Each row below holds a small network's activations on one input, seen along a few directions.
Each table varies a few parts of the input and shows all the possible inputs, shuffled.
A made-up example of a description, with smaller parts first: one of 4 places along a line, together with either a single point or one of 9 places around a ring or (one of 3 separate values, together with one of 8 places around a ring).
Shared parts are said once, and a part with two or three values counts as separate values.

Other details of the inputs vary at random and push rows far along two fixed directions, the same in every table; ignore that.

Table:
r1: [ -2   6 -10  16 -10   8  -6 -14  -6 -18   4  20  16]
r2: [ 13  -8  10 -12  19  -6   6  17   3  22  -2 -26 -22]
r3: [ 2  0  5 -4 -1  0  3 -4 -7  0  3 -4  1]
r4: [ -8   3  23   4   9 -19  10   4  10 -16  -4  28 -19]
r5: [  9   9 -35  10 -18  20 -22 -25  -5  -7   2   0  39]
r6: [-2  5  0  4  6  2 -2  1  3 12 -1 -7  0]
r7: [ 10   5 -24   8 -13  17 -15  -8  -5   9   6 -19  18]
r8: [ 16   1   7 -14  15  -3   4  17  -5  13 -12 -28 -20]
r9: [-19   8  20  14   2 -16   4  -8  17 -23  -3  50  -6]
r10: [ 12 -12 -19   6 -15  20  -3  -6 -12  24   6 -19  24]
r11: [ 5 -5 -7 11 -8  7  1 -5  1  2  5 14 13]
r12: [-14   5  25 -12   9 -21  16  10  12 -27  -5  14 -20]
r13: [  4  -4  -2 -10  -4   1   9   1  -3 -13   1  -4   3]
r14: [ 17  -4 -21  -1 -13  19  -7  -8 -20   7   1 -25  28]
r15: [ 8 -2 -4  4 -3  4  1 -2 -6 -8  6  3  8]
r16: [-27   4  14   8  -5 -10   8 -10  19 -22   3  40   2]
r17: [ 12 -12 -20  11 -14  21  -4  -5 -15  25   3 -21  20]
r18: [-13  12  26  -6   8 -20   6   1   6 -19  -7  13 -11]
r19: [ -9   5  14   2   7 -13  -2  -1  22  -4  -5  21 -19]
r20: [  2 -14   3  -5  -1   0  15   9  -1  -1   1  -8 -14]
r21: [ -9  13  16  -3  10 -16  -2  -1  15 -15  -6  18 -22]
r22: [-22  18  10  12   7 -11  -6 -19  14 -16  -6  39   0]
r23: [-23  17  24   3   3 -15   3 -14   7 -26  -5  39  -8]
r24: [ 10 -15   8 -14   4  -2  18  20  -6   3   1 -25 -25]
r25: [ 13  -9   6  -4  13   0   4  16   1  28  -6 -23 -21]
r26: [-14   7  22   4   6 -18   8  -6  15 -24   1  42  -9]
r27: [-24  16 -16  -8  -6   2 -25 -10 -18 -18  -3  30  27]
r28: [ 0  7  2  3  8  0 -5 -2  0  1 -5 -1 -5]
r29: [ -1   2  -8   8   0   9  -8 -11   5  11   0   8  13]
r30: [ 3 -3 -3 11 -4  2  2  1 -1  0  6  2  6]
r31: [-12  12 -15  19 -13   8 -15 -21  14  -4   5  24  22]
r32: [ 18  -6   4 -16  10  -4   2  16   3  14   1 -29 -24]
r33: [-23   9  13  -1  -4 -11   7 -15  12 -35   3  41   3]
r34: [ 16  -1   5 -15  11  -7   1  21   3   9  -5 -34 -22]
r35: [ 11  -7 -26  12 -16  21  -5 -10 -21  19   3 -22  24]
r36: [ -3   6  22  -3  11 -20   8   6   5 -24  -9  19 -17]
r37: [-11  11  15   0   8 -17   0   1  20  -6  -2  15 -18]
r38: [ 18  -4 -20   6 -11  17  -5   1 -16   3   2 -22  23]
r39: [-32  15 -13  -2  -7   0 -26 -13 -16 -14   5  38  23]
r40: [ 16  -8   3 -13   9  -5   4  15   6  19   1 -25 -22]
r41: [ 19  -3   3 -15  11  -6   2  19   1   9  -9 -32 -25]
r42: [ 3  6  0 -2  8  4 -6 -5  1  2  0 -2  2]
r43: [ 14  -6   9 -13   8  -5   8  16 -11   7  -8 -30 -17]
r44: [ -6 -22  19 -30  23 -18   2  41  -5  32  -3 -16 -39]
r45: [ 16  -3   9 -18  19  -5   4  17  -1  11  -7 -30 -18]
r46: [-14   9  20   2  13 -12   2   2  18   3  -4  17 -13]
r47: [-3 -1  3  6 -2  0  2 -1 -4  7  3 -7  4]
r48: [  0 -10 -32  17 -27  27  -3 -18  -8   1   8   3  34]
r49: [  8  -6  14 -10   7  -5   8  16  -7  13   0 -28 -17]
r50: [ 14 -10 -24   6 -15  19  -4 -10 -18  20   7 -23  27]
r51: [-13  14  20  -1  15 -13  -1   0  12  -8  -4  12 -13]
r52: [  3  10   0  -2   6   1  -4   2  -1   2  -6 -10   3]
r53: [ -7  -8 -44   2 -16  23 -28  -6 -33  24   7  -7  39]
r54: [ 10  -4   6  -7  10  -9   3  14   7  14  -4 -18 -27]
r55: [-18  15  16  10   1 -13   1 -11  11 -30   2  39   2]
r56: [  0  10 -14  10 -12   9  -8 -20  -5 -23   2  23  31]
r57: [ 12 -15   5 -17   6  -4  16  20  -6  -1  -5 -29 -20]
r58: [  7 -14   9 -13   4  -3  16  20  -3   5   4 -29 -20]
r59: [-4 -1 -2 16 -6  4 -1 -5  5 -2  4 16 12]
r60: [ -4  -5 -32  17 -27  24  -4 -19  -9  -3  11   0  39]
r61: [ 18  -9 -29   6 -13  22 -13  -7   0  24   7 -20  20]
r62: [ -5  -6 -11   2 -12   7   7 -10   0  -9   7  10  14]
r63: [  5 -13  13  -5   5  -4  10  18   0  24   0 -25 -17]
r64: [ -4 -10 -10   4 -14  10   6  -8   4  -3   7  10  14]
Each input here is: one of 4 places along a line, together with either a single point or (one of 3 separate values, together with one of 5 places along a line).
Question: The inputs of r41 and r54 match in every part but the place on the line of 4. If r36 is changed in the same way as r41 into r54, which row does it become?
Answer: r4
Question: The inputs of r45 and r29 match in every part but the place on the line of 4. If r43 is changed in the same way as r45 into r29, which row does it become?
Answer: r17
Question: Which other rows does r50 become when the choice among 3 separate values takes its other values? List them by row number.
Answer: r35, r47
Question: Which other rows does r32 become when the choice among 3 separate values takes its other values? List them by row number.
Answer: r7, r21
Question: Start at r38 and move only the place on the line of 4, one step at a time. The first step leads to r55. Which rows follow, in order?
Answer: r30, r59

Table:
r65: [ -1  10   3  -8   3  -5  -5   3  -8 -13  -6   0   1]
r66: [ 9  1 -2  3  1  3  0 -3 -1 -2 -3 -5 -5]
r67: [ -3   1 -40  20 -26  27 -23 -25 -30  -3   7  10  55]
r68: [ -8   4   2  13  -4   2  -1 -12   3  -9   1  28  11]
r69: [ 10 -12   3  -4   5   3  10  15  -4  16  -3 -19  -8]
r70: [-18  14  -8  15 -12   1  -9 -21  13 -23   6  41  23]
r71: [ 12 -14  -7  -5  -1   5   4  12  -2  14   4 -20 -11]
r72: [ -5  12   5   5   0  -4  -1  -6   5 -13  -1   9   3]
r73: [  0   2 -16  -7  -7   8  -7  -6 -16  -6   2   0  20]
r74: [ -5   9   5   5   1  -3   0  -7   7 -15  -7   8  -2]
r75: [  2 -10  28  -7  16 -18  15  20   8   6  -4   0 -34]
r76: [-8  4  2 -1 -5  0  3 -9  4 -6  1  7  9]
r77: [-28   9  28  -1   7 -21   6  -3  21 -24   2  37 -17]
r78: [ -8   3 -17  12 -17  14 -10 -19   1  -8   7  20  23]
r79: [  2  -8   4  -9   4  -6  12  15  -1  12   1 -18 -17]
r80: [  0  11 -17  16 -13  16 -11 -22  -3 -12   0  13  26]
r81: [ 16 -11 -17  -3  -6  14   0   1  -8  14   1 -28  10]
r82: [-24  16  11   6  -4 -10  -2 -21  14 -27   1  41  11]
r83: [ 14 -11  18  -8  12 -10  12  24   4  14  -1 -14 -26]
r84: [ 19 -11 -18  -2  -6  17   0   3  -9  14   2 -25   8]
r85: [  0   0  28 -11  17 -21  15  14   6  -1  -7 -14 -36]
r86: [-11  18  17   7   3 -14  -2 -12  19 -27  -3  33  -2]
r87: [  3  12 -23  -2  17  12 -37   3  -9  49  -8 -25   6]
r88: [  0  -7  15  -2   5  -6  11  11  -3  11   1 -10 -12]
r89: [  4  -3  10  -7   7 -11   7   4   6  -2  -1   1 -14]
r90: [-15   2  39  -6  21 -29  18  15  15  -7  -3  17 -34]
r91: [ 14 -18 -17 -16  -2  11  -2  20 -23  17   3 -37  -2]
r92: [  8 -11 -16  -1  -9  11   0   6  -6  14   2 -23   3]
r93: [ 22 -11 -17  -1  -5  13  -1   4  -5  15   4 -26  11]
Question: Describe the family of inputs behind these rows.
Answer: either a single point or (one of 4 places along a line, together with either a single point or one of 6 places along a line)
Question: Which other rows does r70 become when the place on the line of 6 takes its other values? List them by row number.
Answer: r71, r77, r78, r79, r92
Question: Start at r86 and move only the place on the line of 4, one step at a time. The first step leads to r93. Which rows follow, in order?
Answer: r70, r83
